Each row below holds a small network's activations on one input, seen along a few directions.
Each table varies a few parts of the input and shows all the possible inputs, shuffled.
A made-up example of a description, with smaller parts first: one of 3 separate values, together with either a single point or one of 9 places along a line or (one of 4 places along a line, together with one of 8 places around a ring).
Shared parts are said once, and a part with two or three values counts as separate values.
In the rows, zero is written as 128.

Other details of the inputs vary at random and push rows far along two fixed directions, the same in every table; ignore that.
These rows show it; all are for the same input, with only those details redrawn:
[122 135 106 108 186  95 120  98 134  91 109 114 159]
[102 113 182 147 109 152 123 221 135 195 146 148  93]
[115 135 109 110 195  98 111 101 143  99 117 105 162]
[112 129 130 120 170 114 116 135 140 127 125 118 142]
[101 125 146 128 168 128 106 160 150 154 140 114 135]
[142 132 103 108 141  86 155 101 105  68  85 150 138]
[ 93 128 144 126 192 131  90 153 164 160 149  96 148]

A family of inputs:
x1: [179  89 122 124  46 118 167 119  74 103  62 196  98]
x2: [103 157 125 127 194 153 117 120 172 129 192  55 133]
x3: [152 103 107 115 124 118 120  76 123  90  84 135 148]
x4: [ 96 128 152 131 161 133 106 159 157 144 140 112 136]
x5: [108 147 170 155  45 173 173 195  80 163 148 181  47]
x6: [183 115 115 130  47 152 190 104  89  93 117 153  76]
x7: [138 104  96 120 174 127  94  74 153 115 110 114 181]
x8: [116 142  90 118 177 152  90  39 132 116 139  84 153]
x9: [176  89  97 122  72  89 154  81  89  82  79 194 135]
x10: [193 176  67 105  21 116 160  86  70  84  96 127 128]
x11: [116 154 138 131 133 152 148 134 104 110 154 115  99]
x12: [101 117 175 151 138 219  74 166 152 219 197  78 102]
x13: [135 215  73 100 128 106 121  99 123  93 147  64 167]
x14: [125 110 105 120 185 108  68  58 167 140 127 106 196]
x15: [ 93 103 182 155 102 147 135 219 138 197 154 152 112]
x16: [125 121 143 138 111 128 152 171 124 130 119 169 121]
x17: [122 113 142 139 104 104 144 166 121 136 133 174 121]
x18: [155 139 121 142 128 143 114  85 160 134 150  76 112]
x19: [139 113 163 139  53 126 178 200  86 138 100 198  73]
x20: [109 163 165 157 145 153 115 167 180 175 193  69  92]
x21: [102 122 172 149 115 126 118 186 144 186 151 160 125]
x22: [145  92  97 118 135 107 127  68 123 102  92 133 173]
Changing only one part turns x19 into x1. The same change can be made to x16. Which row results?
Answer: x7
What is each input in this table made of?
Answer: one of 2 separate values, together with either a single point or one of 4 places along a line or one of 6 places along a line
Which other rows does x12 become when the choice among 2 separate values takes its other values? List them by row number.
Answer: x11
Which other rows does x13 become when the choice among 2 separate values takes its other values? List them by row number.
Answer: x10

A family of inputs:
x23: [117 118 147 133 117 131 109 175 140 175 131 132 136]
x24: [113 163 112 110 153 104 126 129 122 103 123 113 153]
x25: [110  82 173 151 129 165  77 188 170 222 158 125 128]
x26: [138 117 108 119  95 128 126 102  90 120 104 161 142]
x27: [169 174  75 113 106 115 132  64 128  87 129  80 145]
x28: [137 130 146 137 103  90 164 166 130 118 118 158 110]
x29: [113 132 105 110 206 109 131  80 132  75 119 105 150]
x30: [142 101 122 126 148 119 136  90 126  95 101 146 124]
x31: [107 117 155 141 151 136  79 182 180 200 158 105 148]
x32: [158  90 133 137 101 106 173 103 111  87  88 182 101]
x33: [ 89 143 145 126 185 125  94 164 161 161 155  89 147]
x34: [114 154  95 110 156 111  95 100 130 125 128 107 180]
x35: [ 76 143 136 124 214 153  89 136 162 149 170  75 153]
x36: [130  89 166 145  83 157 152 166 100 151 110 179  75]
x37: [137  84 153 139  76 146 129 165 109 168 111 171 110]
x38: [154  85 129 135 103 105 138 115 132 124 101 163 136]
x39: [118 123 130 126 176 119 136 121 142 104 132 122 126]
x40: [ 75 170 127 119 197 132  77 144 156 160 173  75 166]
x41: [110 174 166 152 103 182 107 201 162 208 209  64  87]
x42: [173 164 103 126  71 136 198  90  84  60 125 128  74]
x43: [118 122 117 119 160 139 116  92 121 109 115 123 142]
x44: [147 104 159 149  57 110 153 189 131 161 115 179 105]
x45: [ 82 156 107 112 228 134  92  87 146 113 160  75 168]
x46: [136 154  87 102 189  66 132  78 139  57 104 108 170]
x47: [160 109 104 115  69 115 154 103  77  92  75 180 134]
x48: [107 112 166 146  89 177 127 170 101 177 140 164  86]
x49: [134 135 126 123  82 121 134 158 107 138 109 154 136]
x50: [175 147  69 111 118 127 125  28 122  79 122  83 149]
x51: [162 132 145 149  46 182 162 131 102 140 144 132  54]
x52: [138 114 134 134 131 100 177 123 124  84 112 159 107]
What is each input in this table made of?
Answer: one of 5 places around a ring, together with either a single point or one of 5 places along a line
Changing only the place on the ring of 5 turns x36 into x37. The same change can be made to x48. Which row results?
Answer: x26
List by row number the other rows that have the place on the ring of 5 in common with x45.
Answer: x29, x35, x39, x42, x52
Which other rows does x46 become when the place on the ring of 5 takes its other values? List them by row number.
Answer: x25, x30, x31, x39
